Read these off the array that follows. Counting starts at 1.
1) Which number is the entry at row 1, column 3?
2) Which number is the entry directly above the largest entry?
3) Which number is the entry just right of -31?
4) Which number is the top entry of the column that holds the largest entry?
5) Which number is the bottom-right entry?
6) Which number is the entry in the top-left corner?
7) Which number is the entry at row 1, column 2?
8) Which number is the bottom entry of the column that holds the smallest entry?
[[ 11  27  22  45  -5  21 -33  37  41  29]
 [ 44 -15  14 -29   0   7  33  34  -5 -15]
 [ 27 -27   0 -28  50  19  29   3  37  25]
 [-17 -12 -11  15  -2  21 -31  16  12  -6]
 [ 34  25 -25  49  20 -22 -20 -23  44  21]]
1) 22
2) 0
3) 16
4) -5
5) 21
6) 11
7) 27
8) -20

a =
[[5 6 2 4 4 3 4 3 3]
 [5 3 4 2 6 4 3 5 4]
 [4 5 3 4 4 3 4 3 4]
 [4 0 7 3 4 5 2 7 4]
 [5 4 3 4 4 4 4 4 4]
 [4 7 3 3 6 2 4 1 7]
 [6 5 2 3 6 3 2 4 0]
 [5 4 3 5 5 2 3 2 6]
 [5 4 4 3 5 3 3 4 4]
 [4 5 4 4 4 3 4 3 5]
 [4 6 3 3 6 3 3 3 5]
 [3 1 6 6 2 4 4 4 4]
 [5 4 4 1 6 3 2 4 2]
 [5 6 3 4 6 2 3 2 6]
 [5 5 4 4 5 2 3 2 6]
 [5 6 3 4 5 2 4 2 6]]
What is the last entry, reading row by row?
A: 6
What is the 1st entry on the diagonal from the top-right corner?
A: 3
The second entry on the diagonal from the top-right corner: 5
What is the third entry on the diagonal from the top-right corner?
A: 4
What is the top-left entry?
A: 5
What is the third entry on the main diagonal?
A: 3
The 5th entry from the end, reading row by row -> 5
The largest entry in the first row -> 6
The entry in the bottom-left corner: 5
What is the second entry on the main diagonal?
A: 3
What is the second-last entry, reading row by row?
A: 2
The third entry from the end, reading row by row -> 4
The smallest entry in the last column -> 0
What is the third entry, reading row by row?
A: 2

[[ 44 -24 -28  14]
 [-22  -8  35  48]
 [-12  84  27  -3]
 [ -6 -49 -22  25]
 [ 21 -60 -30 -11]
 [ -7  -9  36 -67]
 [ -5  89 -10  11]
 [  0 -80   1  -9]
 [-15  14 -27  68]
 [ 10 -38  17 -52]
 [ -3 -74  -6  -2]
 [  9 -29  28 -51]
 [ 38  -1 -27 -53]
 [-14  27 -11  52]
 [  1 -18  29 -71]]
Rows and columns are numbered from 1.
The entry directly below the largest entry -> -80
The entry in the top-left corner is 44
The entry in row 1 and column 2 is -24
The entry in the bottom-right corner is -71
The entry at row 1, column 3 is -28
Read off the entry in row 3 and column 1.
-12
The bottom entry of the column that holds the largest entry: -18
Read off the top-right entry.
14
The entry in row 2 and column 1 -> -22
Read off the entry in row 2 and column 3.
35
Read off the entry directly above 10.
-15
The entry just right of the largest entry is -10
The entry just left of -29 is 9
The entry directly below 68 -> -52
The bottom-left entry -> 1
Read off the entry directly below -15.
10
The entry directly above 28 -> -6
The entry just right of 38 -> -1
Read off the entry directly below -53.
52
Read off the entry just left of the largest entry.
-5
The entry in row 3 and column 2 is 84
The entry at row 3, column 3: 27
Read off the entry just right of the smallest entry.
1

M =
[[ 21 -63  11  21   5 -35 -18  50 -37 -35   2 -15]
 [  8 -56  12 -12  -1 -38 -32  44 -25 -42   5 -28]
 [ 27 -56   3  15   3 -44 -18  53 -20 -28   3  -9]
 [  0 -42  26  14  -4 -49 -21  44 -67 -66   8 -49]
 [ 21 -74   2 -11  -4 -47 -32  59  -9 -18  -3   2]
 [ 17 -70   4  15   1 -38 -21  54 -22 -35  -2  -5]
 [ 10 -59   7   7   0 -40 -17  51 -24 -37   3 -21]
 [  4 -49  20 -14   0 -34 -31  49 -34 -50  10 -31]
 [ 14 -58   3  -4   3 -36 -29  48 -19 -34  -2 -10]
 [ -1 -42  20  16  -4 -44 -24  47 -59 -64   7 -47]
 [ 19 -58   8   5   3 -44 -17  44 -23 -23   0 -21]
 [ 12 -42  26   3  11 -44 -17  40 -29 -30   7 -45]
 [  5 -54  23  -3   4 -40 -32  35 -34 -47  11 -33]
 [ 20 -55  14  -2   4 -37 -24  44 -20 -32   1 -19]
 [ 32 -71  -1  14   8 -45 -19  59 -16 -20   5  -7]
 [ 29 -77   0  -8  -9 -54 -24  60  -6  -9   1   5]]
Counting starts at 1.
Report the entry in row 2 and column 2.
A: -56
Report the entry just left of -10.
A: -2
The entry in the bottom-right corner is 5
The entry at row 1, column 2 -> -63
Report the bottom-left entry.
A: 29
Report the entry in the top-right corner.
A: -15
The entry in row 1 and column 1 is 21
The entry directly above -33 -> -45
Report the entry at row 3, column 1.
A: 27
Report the entry in row 1 and column 3.
A: 11
Report the entry at row 2, column 1.
A: 8
The entry in row 3 and column 3: 3
Report the bottom entry of the column that holds the smallest entry.
A: -77
The entry directly above -16 is -20
The entry directly above -14: 7
The entry directly above the largest entry -> 59
Report the entry just left of -64.
A: -59

Read these off the table that follows. Counting starts at 1.
1) What is the top-left entry?
2) What is the entry at row 3, column 1?
3) What is the entry at row 1, column 2?
4) What is the entry at row 3, column 3?
5) What is the entry in row 1 and column 3?
6) What is the entry in the bottom-left corner?
7) What is the entry in row 2 and column 1?
[[8 5 2 4]
 [7 6 2 5]
 [1 3 4 6]
 [0 2 6 5]
 [1 1 6 4]
 [7 5 3 4]
 [8 4 4 2]
 [8 6 2 4]
 [8 6 2 3]
 [8 6 2 4]
 [8 5 2 4]
 [8 6 2 3]
 [2 2 5 6]
 [8 6 2 4]
 [2 2 6 4]]
1) 8
2) 1
3) 5
4) 4
5) 2
6) 2
7) 7
